Here are a small network's activations along a few directions, averaged over the inputs that share one value of a field.
Values that are neighbours, or in one group, have similar rows; names and order tell nothing.

Other fields vary at random and push rows far along two fixed directions, the same in every table; ignore that.
These rows show it; all are for the same value of a field, averaged over different records:
[ -9  -5 -17  -7  14 -34  -4  -4  -6   9 -10  -5]
[-24  23  -9   8   1  -8   7  -8  -6  -1 -11  18]
[-11  -6  -9  -3   4 -23  -6   2  -4   7  -4  -3]
[  2 -34  11  -2   5 -11 -26  14   6  28  13 -16]
[-16   4   4  10  -2   3  -6   3   2  13   0   7]
[-27  27  -9  10  -2  -5   8  -7  -3   0 -13  20]
[-11  -5  -6  -1   3 -16  -7   2  -1  10  -4  -2]
[-27  36 -20   7   7 -16  15 -16 -11 -11 -19  23]

Zazup, 25 values:
u4: [ 18 -28   5  11 -20  13  -8   6  10   8  20 -19]
u23: [-17  12  -9   3   2 -15   1  -5  -6   5  -8   3]
u3: [ 25 -21   6 -30  -1 -23 -16  13  -4  -5   5 -17]
u12: [-13  15  15  27 -28  35  -6   7   5   5   4  12]
u11: [  0 -10  33 -14  -7  23 -13  15   9  11  19   8]
u9: [ 15  14  20  12 -21  28  -8  14  -2  -6  -4  13]
u19: [ 12 -17   5   3  12  -9   9  -6 -10   2  -8 -22]
u16: [ 16  -3   2   8  -4  12  14 -12   1 -12  -1   4]
u20: [ 26  -8  -7 -14   1 -12  10 -10  -6 -12 -18  -2]
u5: [ 13 -26 -11 -30  19 -47 -12  10 -18  18  -3 -26]
u8: [  5  15   9 -13   6  24   3  -2   1  -4   6   4]
u14: [  9 -16  21  21 -12  13 -17   4  11  13  19 -21]
u21: [  6 -17  -2   2 -11   9  -6   9  19 -10  16  -9]
u17: [-18   9 -22 -16   9 -31  17  -9   0 -17 -18   9]
u18: [-25  38  -1  21   1  23  15 -14   5  -4   0  19]
u2: [ -2  -5 -15 -10  -7 -17  -2   3   5 -23  -7  -4]
u10: [ 11  13   1 -13  -2   8  10 -17  -3 -22  -4  18]
u7: [  1  21 -15   1   4   7  26 -24  -5 -32   1  27]
u22: [15 -9 11  0  2 10  2  1 -6 10 -7 -8]
u24: [ -5  22   1  22 -30  29   2   3   5 -16  -6  16]
u13: [  6 -13  24   9   9  40 -10  11  11  16  24 -10]
u6: [  7  -3 -22 -23  29 -28  11  -8 -16   1 -20 -26]
u1: [ 5  5 -8 -4 20 13 10 -5  1 -8 15  4]
u25: [ 16 -16  -1  -5   1 -26  -6  12 -14  16  -7 -15]
u15: [ -3 -12  14   9  -5  32  -7  16  30  11  30   1]
Zazup is arranged as a network in which each value has 4 neighbours.
Which values are neighbours of u22? Give them in the order they are listed.
> u19, u20, u6, u25
Which values are neighbours of u18? Give them in the order they are listed.
> u23, u14, u13, u15
Which values are neighbours of u2? Give them in the order they are listed.
> u3, u21, u17, u24
Each value of Zazup is a pair of two hidden parts, and every pair occurs once (5 first parts, 5 second parts).
u6 and u18 share the first part; u6 and u8 share the second. Which value has the first part of u8 and the second part of u18?
> u15
u10 and u7 share the first part; u10 and u20 share the second. Which value has the first part of u20 and the second part of u7?
> u16
u3 and u2 share the first part; u3 and u25 share the second. Which value has the first part of u25 and the second part of u2?
> u12
